A small network was shown many inputs. Here are its activations along a few directions, one row for each input.
In each table, some parts of the input vary, and every possible input appears once, in random order.
A made-up example of a description, with smaller parts first: line(4) and (point or ring(11) or (values(2) and ring(8))).
Shared parts are said once, and a part with two or three values counts as separate values.

Other details of the inputs shift rows strongly along two fixed directions, in all tables alike. That doesn't count.
To show where, the next rows are all for the same input, with only those details redrawn:
[ -6  -7   3   0  -3   4   4  -9 -14  14   3   4   3  -3   0]
[ 15 -14 -16  25 -18  -2  14  -6  -3  22  24  14  22  13  -4]
[ -9   3   5 -14   8   5  -1   0 -18  -8  -4  -7  -5  -7  -5]
[ 19   2 -21  10  -4  -3   7  11  -5 -18  20  -3  18  12 -16]
[ -6   4   3 -12   8   5  -1   1 -17 -11  -2  -8  -2  -6  -6]
[ 16  13 -19  -5   9  -2   1  22  -8 -45  12 -15  10   8 -23]
[ 15   6 -17   1   3  -2   4  14  -8 -28  14  -8  12   8 -17]
[ 15 -14 -15  24 -17  -2  13  -6  -3  21  23  13  21  12  -4]

Rows:
R1: [ -6   7   9   0 -14  -8  -8  -9  -6  18  -4   0   4   8  11]
R2: [-13  16   8  -5  -1 -13 -13  -1  -2   4 -15 -15   7   4  11]
R3: [ 12  10 -20   3   6  -1   1  20  -4 -35   8 -15  18   8 -19]
R4: [ -9   0  11 -14   9   8   0   3 -10 -12  -5  -7  -4  -5  -2]
R5: [-11 -11  -4   1  -5  -5   5 -10  -9  11   2   4   1  -6   8]
R6: [ 20 -11 -11  24 -19  -6  14  -4  17  27  13  27  19   9   0]
R7: [ 16 -16 -16  31 -21  -9   6  -8  17  24  21  13   6  14   8]
R8: [ -7 -12   4   6  -4  -2  -1  -7   6  13   1   7 -10  -1  15]
R9: [-6 -7  9  8 -1  8 -2 -4  6 16 -4  3 -3  1 10]
R10: [ 23 -10 -13  25 -17   2   5 -12  14  27  20  13  12  16   0]
R11: [ 24   8 -22  16  -7 -13   8  20   6 -17  13   8  12   8 -18]
R12: [ -5  12   4 -16   8  -2  -2   2  -5  -5 -14   6  -9 -13  -7]
R13: [  0   7  13  -3   2  -2  -2   1   8   1  -9  -1 -17  -9  -2]
R14: [ -5   8   0 -16  11   7  -7  -1 -14  -5  -7   0  -8  -5  -4]
R15: [-4 -5  6  3  1 11 -4 -8  8 16 -6  4  1  1  8]
R16: [ -6  -7   3   0  -3   4   5  -9 -14  14   4   4   3  -3   0]
R17: [ -9  19  13  -7  -5 -24  -6  -1   2   6 -17  -7   2  -4   8]
R18: [-10  -9   9   2  -2   8   4  -5  -2  12  -3   1   7  -2   6]
R19: [-3 -5 12  4 -5 -2  6 -1  3 16 -6 16 -5 -7  5]
R20: [ -9 -14   5   2  -3  -1   4 -11   5   8   2   1  -2  -3  12]
R21: [ 21  -2 -12  11  -3   1   7  10   8 -20  19  -6  14  14 -10]
R22: [-13   4   2   2 -12 -25  -8 -12   1  17  -8  -4   5   5  21]
R23: [ 20  13 -13  -4   8   0  -2  19   5 -45  12 -23   5  10 -20]
R24: [ -9   2   3 -16  12   2  -9  -2   5 -13  -9  -4 -14  -5   7]
R25: [  1  -5   8   5  -4   6  -3  -8   1  18   2   2 -11   1   5]
R26: [-8 -3  0  7 -2  4 -2 -3 -8 18 -4  6  1 -1  4]
R27: [-3 -7 15  2 -5  0 10 -7  9 12 -3  6 -2 -8  4]
R28: [ -4   6   1  -9   8   4  -5   6 -15  -8  -3  -2 -10  -3  -4]
R29: [ -5   2  12 -10  10   8  -6   3  -3  -8  -5  -5 -15  -3   2]
R30: [-8 -7  7  6 -2  7 -1 -1  0 16 -4  6  0  0  8]
R31: [ -8   2  10  -8  10   9  -3   3   2 -13  -7 -14  -1  -3   0]
R32: [ -1  -4  14   3  -8  -2   7 -11   9  16  -4   1  -5  -9   2]
R33: [-11   1  -7 -11   6  -2  -5  -5  -7   0  -6   4  -8  -6   5]
R34: [-2 -7  4 -2 -1  9  0 -8 -3 17  0 12  0  1  5]
R35: [ -3   4   9 -15  12  11  -8  -1   0  -8  -7  -4 -11  -2   1]
R36: [-3 -8  7  3 -2  6  1 -3 -5 15  2 10 -4  1  6]
R37: [-15  -4   5 -15   8  -1  -1   2  -5 -16  -6  -7  -7  -8   5]
R38: [ -8   2  -3 -15  11   0  -6   3   0 -16  -8  -1  -8  -4   4]
R39: [ -7   3   8  -8   0  -4   7   0  -8   0  -9   2  -3 -14  -5]
R40: [ 25   4 -12  17  -6  -9   7  18  19 -18  12   4   8  10 -12]
R41: [ -2  11   3 -10  10   9 -11   0   7  -7 -10 -12  -7  -2  -2]
R42: [ -6  -6  10   5  -4   7   0 -12   4  16  -3  -7   1  -2   5]
R43: [ -9  -4   4  -7   2  -3  -3  -7   2  -5  -3 -10 -10  -6   6]
R44: [ -9 -13   1   4  -4  -3   0  -4   0  12   0  11  -6  -2  13]
R45: [  4  13   7 -12   7   0  -4   1  11  -8 -11  -4 -12  -8  -7]
R46: [ -8   2   4  -9   8  10  -6   0   0   1 -11   0   0  -2   2]
R47: [-10   3  -5  -9   8  -5  -6   5 -11 -13  -5  -2 -13  -6   2]
R48: [ 22   6 -17  18  -3  -1  -3  15  14 -17  12  -9   9  16 -11]
R49: [ -7  10  -3 -11  11   7  -8   3  -8  -7 -11  -4  -1  -4  -4]
R50: [ 17   5  -9   4  -2  -8  11  19   9 -29   8  -1  14   3 -16]
R51: [ -4   5  -3 -13   9  -1 -10  -3   6 -12  -7  -9 -14  -4   3]
R52: [ 1 -2 11  0 -3  2  3 -8 13 16 -7 12 -5 -6  4]
Describe the family of inputs behind these rows. -> values(4) and (point or (values(3) and line(4)))
The inputs of R24 and R15 match in every part but the values(4) part. If R5 is changed in the same way as R24 into R15, which row does it become? -> R3
Change only the values(3) part in R38. List by row number the other rows that result. -> R37, R44
Change only the line(4) part in R34. List by row number the other rows that result. -> R10, R14, R35

Rows:
R53: [ 33  -6 -16  30 -16  -8  14   8  25   1  23   8  22  17 -10]
R54: [ 27   2 -25  28 -20 -19   8   8  12   4  19  10  29  20  -6]
R55: [ -4  27  -4 -31  26  -5 -16  24  -1 -58 -14 -24 -19  -6 -10]
R56: [-24  -4  25  -5  -7  -4   0 -20  -8  35 -15   2  -5 -12  18]
R57: [ -9  28   0 -30  26  -2 -20  21  -8 -56 -16 -37  -9   0  -9]
R58: [ 33  -2 -19  29 -16  -8  11   9  25   4  19  14  19  16 -10]
R59: [-40 -18  27 -14   1  21   2 -31 -43  49 -13   9 -10 -20  13]
R60: [-35 -27  22 -14   5  23   6 -28 -34  42  -8  17 -18 -22  15]
R61: [ 24   1 -26  28 -19 -16   2   3  11   9  19   7  24  22  -3]
R62: [ 13  -4 -11  14 -11 -13   8   6  11  -8  13   2  11   8  -3]
R63: [-20  -9  17  -4  -5  -3   0 -17   0  33 -15  14 -14 -15  18]
R64: [ -7  20  -1 -30  27  -1 -17  21  -1 -60 -12 -30 -16  -4  -6]
R65: [ 32 -13 -22  38 -21  -1   8   2  28  12  27  10  24  24  -2]
R66: [-26 -23  28 -12   5  32   8 -27 -23  45  -9  17 -17 -22   9]
R67: [  2  27   5 -27  26   4 -15  21   6 -50 -16 -21 -21  -6 -14]
Describe the family of inputs behind these rows. -> values(3) and (point or line(4))
The inputs of R56 and R53 match in every part but the values(3) part. If R57 is changed in the same way as R56 into R53, which row does it become? -> R65
List by row number the other rows that have the values(3) part in common with R60. -> R55, R62, R63, R64
Change only the values(3) part in R58. List by row number the other rows that result. -> R54, R63
